A small network was shown many inputs. Here are its activations along a few directions, one row for each input.
Each table varies a few parts of the input and shows all the possible inputs, shuffled.
A made-up example of a description, with smaller parts first: ring(8) and (point or line(9) or (values(3) and line(6))).
Shared parts are said once, and a part with two or three values counts as separate values.
In the rows, zero is written as 128.

Other details of the inputs vary at random and push rows far along two fixed directions, the same in every table; ignore that.

Rows:
x1: [102 128 104  49 166 151 122 130 144  90 141]
x2: [111 148  95  57 149 160  95 117 160 117 144]
x3: [139 117 113 160 137 205 133  97  87 119 139]
x4: [137 102 108 174 136 204 141 142  92 121 148]
x5: [117 168 101  62 160 169 111 135 162 117 139]
x6: [141 128  94 169 131 202 119 120  91 134 148]
x7: [119 146 102  50 158 160 106 114 150 119 141]
x8: [148 121 156 191  93  87 129 113 107 151  95]
x9: [148 133 165 194  92  94 145 119 106 162  97]
x10: [144 114  96 158 137 193 119 104  80 122 139]
x11: [154 104 109 185 156 183 154 107  97 105 181]
x12: [166 114 170 209 111  51 161 123 113 143 132]
x13: [ 98 124 106  49 150 152 114 126 148 106 157]
x14: [101 121  91  52 160 144 109 132 144 100 146]
x15: [129 105 182 196  85  75 153 125 106 132 100]
x16: [ 94 120  97  55 147 150 105 129 156 104 157]
x17: [104 131 155  79 115  29 118 141 179 128 101]
x18: [123 159  89  69 164 164  95 145 165 131 142]
x19: [104 138 148  82 108  37 123 149 188 137 105]
x20: [144 120 109 157 142 201 133 103  79 115 134]
x21: [126  86 112 160 132 188 139 108  72 117 155]
x22: [143 130 153 198  90  92 135 120 114 160  98]
x23: [128 178 154  80 121  53 117 148 179 149  97]
x24: [140  99 105 170 134 200 138 142  84 131 155]
x25: [128 133  86  71 176 133 116 125 173 103 183]
x26: [159 140 164 198 105  94 136 142 109 168  96]
x27: [130 178 159  92 133  61 119 158 188 147  89]
x28: [124 150  98  48 163 156 107 119 143 114 136]
x29: [132 101 104 166 125 196 141 130  79 123 159]
x30: [132 102 180 196  92  70 155 123 103 133  95]
x31: [144 132 176 195  90  95 143 113 108 144  92]
x32: [144 137 169 198  93  96 150 119 114 153  91]
x33: [112 139 161  70 124  25 128 145 163 127  95]
x34: [123  96 110 169 127 200 149 117  89 115 152]
x35: [110 146 146  84 108  36 119 163 186 135 104]
x36: [111 131  87  64 156 157 105 159 165 118 151]
x37: [130 104 107 171 127 202 144 131  87 113 153]
x38: [148 128 170 190  89  93 137 113  99 153  99]
x39: [107 142 160  75 110  34 132 148 182 140 104]
Each input here is: values(3) and (point or (values(2) and line(6))).
Question: Changing only the values(3) part turns x6 into x5. The same change can be made to x35. Which row results?
Answer: x37
Question: Which other rows agree with x29 in the values(3) part? List them by row number.
Answer: x7, x9, x12, x13, x21, x23, x24, x26, x28, x33, x38, x39

Rows:
x40: [152 123 162 184 126  36 141 141 135 152 109]
x41: [111 141 132  78 124 100 140 130 182 122 124]
x42: [130  97 133 145 124 161 128 107  65 127 107]
x43: [135 109 105 161 136 151 140 105  93 130 155]
x44: [112 130 138  78 121  96 107 104 165 125 115]
x45: [109 103 111 134 128 178 136 141  90 127 160]
x46: [131 163 152  81 145  98 137 144 171 115 137]
x47: [149 110 164 176 107  47 146 148 143 161 106]
x48: [113 120 172 172  72  55 133 154 129 148 104]
x49: [133  96 110 153 117 163 146 113  99 139 153]
x50: [143 242 134  82 137 151  97 141 190 177  68]
x51: [171 209 166 176  96  96 112 143 132 217  46]
x52: [113 144 115  90 129  83 110 122 172 124 134]
x53: [114 108 118 150 108 156 118 104  90 118 124]
x54: [121  98 136 171 120 194 143 139  78 116 130]
x55: [134 118 155 174 100  43 143 163 125 152  99]
x56: [131 117 165 155  84  51 142 146 109 151  79]
x57: [170 127 120 194 148 168 152 131 101 116 149]
x58: [120 104 104 157 109 155 144 128  81 131 143]
x59: [114 152 147  77 151  86 125  98 166 106 110]
x60: [127 157  80  50 153 150 103 123 165 108 167]
x61: [111 153 127  83 142  88 135 123 177 113 128]
x62: [125 110 115 137 156 170 132 119 104 126 172]
x63: [119 131 101  74 167 158 128 143 181 110 152]
x64: [137 116  93 151 158 158 113 126 131 120 162]
x65: [135  95 129 147 127 161 137  87  87 133 135]
x66: [137 158 137  77 136  87 103 105 156 116 118]
x67: [140 157 120  74 139  85 129 131 154 129 139]
x68: [111 131 120  84 112  96 116 128 177 132 132]
x69: [121 114 180 165  78  61 124 155 124 146  86]
x70: [103 117 112  60 150 165 114 152 127 119 143]
x71: [139 147 107  57 170 150 114  98 127 109 148]
x72: [118 110 107 171 111 181 154 125  85 114 141]
x73: [174 139 164 178 122  39 145 150 131 151 110]
x74: [133 100 134 167 125 186 147  84  90 116 131]
x75: [157 137 185 165 107  47 150 143 121 153 116]
x76: [122 103 130 147 111 161 112 107  84 119 104]
x77: [124 128 119  95 135  94 111 148 189 133 135]
x78: [108 143 123  91 139  94 132 166 173 115 118]
x79: [139  95 110 159 137 162 128 149  87 130 128]
x80: [123 111 120 158 134 159 119 118 115 125 163]
x81: [141 155  84  65 176 146  99 144 175 108 167]
x82: [137 108 124 156 146 151 131  79  80 123 139]
x83: [147 112 118 197 153 162 148 124 107 117 148]
x84: [153 139 180 175  94  52 133 140 133 148 116]
x85: [120 109 133 171 114 168 147 102  76 112 117]
x86: [ 99 123 104  57 144 165 105 134 173 119 168]
x87: [128 115 115 146 138 156 111  81 103 114 139]
x88: [159 127 137 174 135 172 146  83  78 108 131]
x89: [128  93 130 152 125 169 144 126 102 141 160]
x90: [126 104 117 168 115 186 146 127  79 115 122]
x91: [161 197  97 165 125 235  80 119 112 186 104]
x92: [102 130 122  64 150 163 132 136 172 112 157]
x93: [118 124 153 170  66  50 136 142 127 145  96]
x94: [129 163  97  57 159 152 131 124 163  99 156]
x95: [117 129 118  88 132  98 100 163 165 123 110]
x96: [119 104 103 143 109 172 118 129  96 120 128]
x97: [112 104 125 173 117 190 152 137  85 116 149]
x98: [104 143 118  69 170 152 127 129 168 103 161]
x99: [117 137 131  86 143 101 123 167 166 114 101]
x100: [100 126 102  58 148 154 116 112 120 112 137]
x101: [107 139 154  70 129 101 121 125 145 110  81]
x102: [130 121 151 183  87  47 129 160 138 147  99]
Question: What do these inputs look like to the network?
Answer: values(3) and (point or (line(4) and line(5)))
Question: Changing only the values(3) part turns x93 into x58. The same change can be made to x48. Which row results?
Answer: x45
Question: Change only the values(3) part in x84. List by row number the other rows that result.
Answer: x46, x75
Question: Start at x64 and move only the line(4) part, one step at a time. The first step leads to x80. Which rows follow, in order?
Answer: x52, x87

Rows:
x103: [118 140  97  97 145 196 120 115 125 111 136]
x104: [105  82  93  90 143 164 128 111 120  91 173]
x105: [118 137  89  99 144 189 109 110 121 115 138]
x106: [145 123 168 187 101 117 144 112  92 147  96]
x107: [125 138 131 119 117 124 121 140 130 139 121]
x108: [151 109 151 236  83 134 141 114  68 156 117]
x109: [127 140 135 127 117 138 129 129 131 135 125]
x110: [ 91 120 155  48 123  17 128 157 184 111 109]
x111: [103  95 142 131 122 111 149 123 119 104 141]
x112: [153 121 125 174 134 129 135 122 110 129 145]
x113: [142 129 141 165 113  91 137 129 129 149 124]
x114: [118 135  90  96 146 192 113 124 116 115 133]
x115: [143 138 129 132 144 121 137 132 139 120 141]
x116: [122 126  93 106 155 190 112 137 132 118 150]
x117: [140 119 134 180 121 155 137 126 112 133 127]
x118: [137 133 158 147 109  90 125 114 117 147  96]
x119: [134 155 141  87 142  57 124 155 175 128 120]
x120: [148 122 148 194 109 115 153 128 110 146 124]
x121: [119 156 156  66 127  62 114 140 165 139  86]
x122: [122 127  92 109 154 186 108 122 136 119 155]
x123: [126 141 120  97 140 109 126 148 155 136 132]
Question: Changing only one part turns x123 into x113. The same change can be made to x110. Which row results?
Answer: x104
Question: What do these inputs look like to the network?
Answer: values(3) and (point or line(6))
Question: Change only the values(3) part in x103. List by row number the other rows that result.
Answer: x105, x114
Question: Which other rows agree with x115 in the values(3) part? List them by row number.
Answer: x103, x106, x109, x111, x117, x120
